These are the activations of a small neural network, seen along a few directions. Each row is one input.
In each table, some parts of the input vary, and every possible input appears once, in random order.
A made-up example of a description, with smaller parts first: one of 3 separate values, together with either a single point or one of 9 places along a line or (one of 5 places around a ring, together with one of 6 places along a line).
Shared parts are said once, and a part with two or three values counts as separate values.
In the rows, 128 means zero.

Other details of the inputs vary at random and push rows far along two fixed directions, the same in every table; ignore that.

Table:
R1: [142 130 103 129 132  93 127 150 123 145 119 142 171 132 122 120]
R2: [136 139 101 125 137  97 127 149 129 142 116 133 172 127 117 124]
R3: [110 130 165 135 113 151 127  97 133 124 127 112  95 101 133 145]
R4: [119 107 129 128 142 161 137 115 132  99 149 130  94 162 150 124]
R5: [115 119  90 147 180 135 157 105 141  90 158 142 144 191 185 158]
R6: [143 131 104 132 134  94 122 148 127 135 116 135 175 125 126 114]
R7: [121 112 128 121 139 162 142 118 128 105 153 132  92 166 143 132]
R8: [121 120  97 134 163 138 153 113 131 103 151 137 131 179 165 149]
R9: [129 136 199 112  71 164  99 122 117 141 110 100  52  67  85 107]
R10: [130 150 126 151 129  92 125 123 131 151 106 134 164  90 131 156]
R11: [109 128 153 140 128 151 139  88 135 116 140 120  99 121 151 165]
R12: [129 146 127 156 130  91 122 121 135 146 102 133 166  87 135 148]
R13: [129 116 146 115 123 164 126 125 126 106 149 124  87 150 127 113]
R14: [136 138 103 126 134 100 127 151 129 146 121 141 174 128 116 126]
R15: [105 112  81 148 186 140 166  99 140 102 152 143 132 195 185 159]
R16: [134 137 103 127 139  99 127 148 130 145 116 138 172 125 116 123]
R17: [109 134 146 142 132 155 138  93 132 121 134 122  86 121 148 163]
R18: [107 128 134 158 146 131 143  86 144 114 134 127 133 124 169 169]
R19: [160 141 147  99  82 101  94 178 113 164 104 126 150  84  63  84]
R20: [149 112 186  88  67 166  97 150 106 131 129 106  53 108  75  68]
R21: [137 136  98 126 137  95 129 149 125 144 114 133 171 125 119 121]
R22: [134 143  64 149 173  68 145 142 138 134 124 155 225 154 156 155]
R23: [155 136 143 100  79 101  99 180 113 171 101 126 145  80  62  83]
R24: [137 131  99 128 132  95 130 150 124 150 118 140 170 131 120 121]
R25: [125 118 137 108 121 168 135 124 120 112 148 117  77 153 125 120]
R26: [140 127 108 133 133  94 124 151 129 138 121 143 174 125 125 117]
R27: [138 141 101 124 133  97 128 152 127 143 121 135 174 130 117 127]
R28: [138 153 152 129  89  80 103 144 125 177  86 120 169  44  85 126]
R29: [139 115 184  88  70 170  98 151 111 133 123 105  54 100  69  71]
R30: [116 118 127 122 143 163 138 115 132  99 148 121  95 165 144 129]
R31: [121 106 127 128 142 161 137 111 129 100 149 128  91 168 153 122]
R32: [133 131 101 129 137  96 129 150 130 147 114 141 171 124 118 121]
R33: [148 120 185  86  72 168  94 149 112 124 127 101  57 105  75  72]
R34: [110 125 157 145 128 149 137  88 136 113 140 118 101 120 154 160]
R35: [114 107 125 127 142 165 141 111 128 103 147 124  87 168 149 124]
R36: [131 147 129 155 129  91 123 122 133 146 106 134 165  88 134 150]
R37: [114 116 129 124 143 165 137 114 133 102 148 126  95 162 143 127]
R38: [140 132 108 132 136  97 119 148 132 136 118 140 176 125 123 115]
R39: [123 151 121 151 134  93 127 121 134 154 101 133 163  88 131 155]
R40: [111 132 163 131 112 151 130  98 130 129 133 113  92 104 132 154]
R41: [124 112 127 124 140 160 140 114 126  96 154 125  93 167 151 127]
R42: [116 113 124 124 143 165 141 112 128  99 148 121  91 165 148 127]
Each input here is: one of 6 places around a ring, together with either one of 2 separate values or one of 5 places around a ring.
Question: The inputs of R35 and R15 match in every part but the place on the ring of 6. If R3 is changed in the same way as R35 into R15, which row does it become?
Answer: R28
Question: Change only the choice among 2 separate values in R39. List by row number the other rows that result.
Answer: R28
Question: Change only the place on the ring of 5 in R29. List by row number the other rows that result.
Answer: R30, R35, R37, R42
Question: Change only the place on the ring of 6 in R17. List by row number the other rows that result.
Answer: R9, R10, R12, R36, R39
Question: Which other rows agree with R20 in the place on the ring of 6? List them by row number.
Answer: R5, R13, R26, R34, R36, R41

Table:
R43: [121 151 126 110 106 104 113 149 123 175  88 110 150  70  80 115]
R44: [139 117 149 135  91  93 103 151 128 158 103 132 163  69  99  93]
R45: [143 136 158 113  82  99 107 153 126 150 121 124 171  73  86 118]
R46: [131 126 153 108 103 167 136 126 108 131 134 116  41 121 113 133]
R47: [126 163  81 154 163  75 137 136 137 166  97 151 199 106 129 164]
R48: [161 138 161 113  84  87 103 152 117 152 119 127 163  86  92 117]
R49: [127  95  85 126 171 144 142 139 130  91 151 145 128 198 156  97]
R50: [143 137 173 111  95 167 119 122 113 105 148 106  64 126 118 128]
R51: [149 112 143  73 107 178 120 156 118  94 160 115  82 169  98  81]
R52: [136 123  83 180 164  51 137 121 138 144 112 164 229 135 177 148]
R53: [115 150 122 144 162 144 137  99 143  96 144 130 129 153 162 168]
R54: [128 117 121 156 146 142 135 104 126  98 135 132  96 150 172 135]
R55: [107 114 168 115  94 172 132 117 122 142 142 118  64 120 108 131]
R56: [ 96 117 114 153 168 141 141  95 148 102 123 117 126 145 168 137]
R57: [126 123 165 127 118 169 108 115 131 110 119 115  60 109 122 104]
R58: [103 140 120 135 156 142 143  96 149  99 141 109 143 151 159 160]
R59: [110 113  59 126 189 146 168 126 131 111 162 150 132 227 162 141]
R60: [145 132 125 125 106  82 124 145 116 178 106 143 163  96 102 133]
Question: Describe the family of inputs behind these rows.
Answer: one of 3 separate values, together with either a single point or one of 5 places around a ring
Question: The inputs of R60 and R52 match in every part but the choice among 3 separate values. If R46 is changed in the same way as R60 into R52, which row does it become?
Answer: R54
Question: Change only the choice among 3 separate values in R57. List by row number the other rows that result.
Answer: R47, R53
Question: Which other rows agree with R58 in the choice among 3 separate values? List them by row number.
Answer: R45, R48, R50, R51, R53
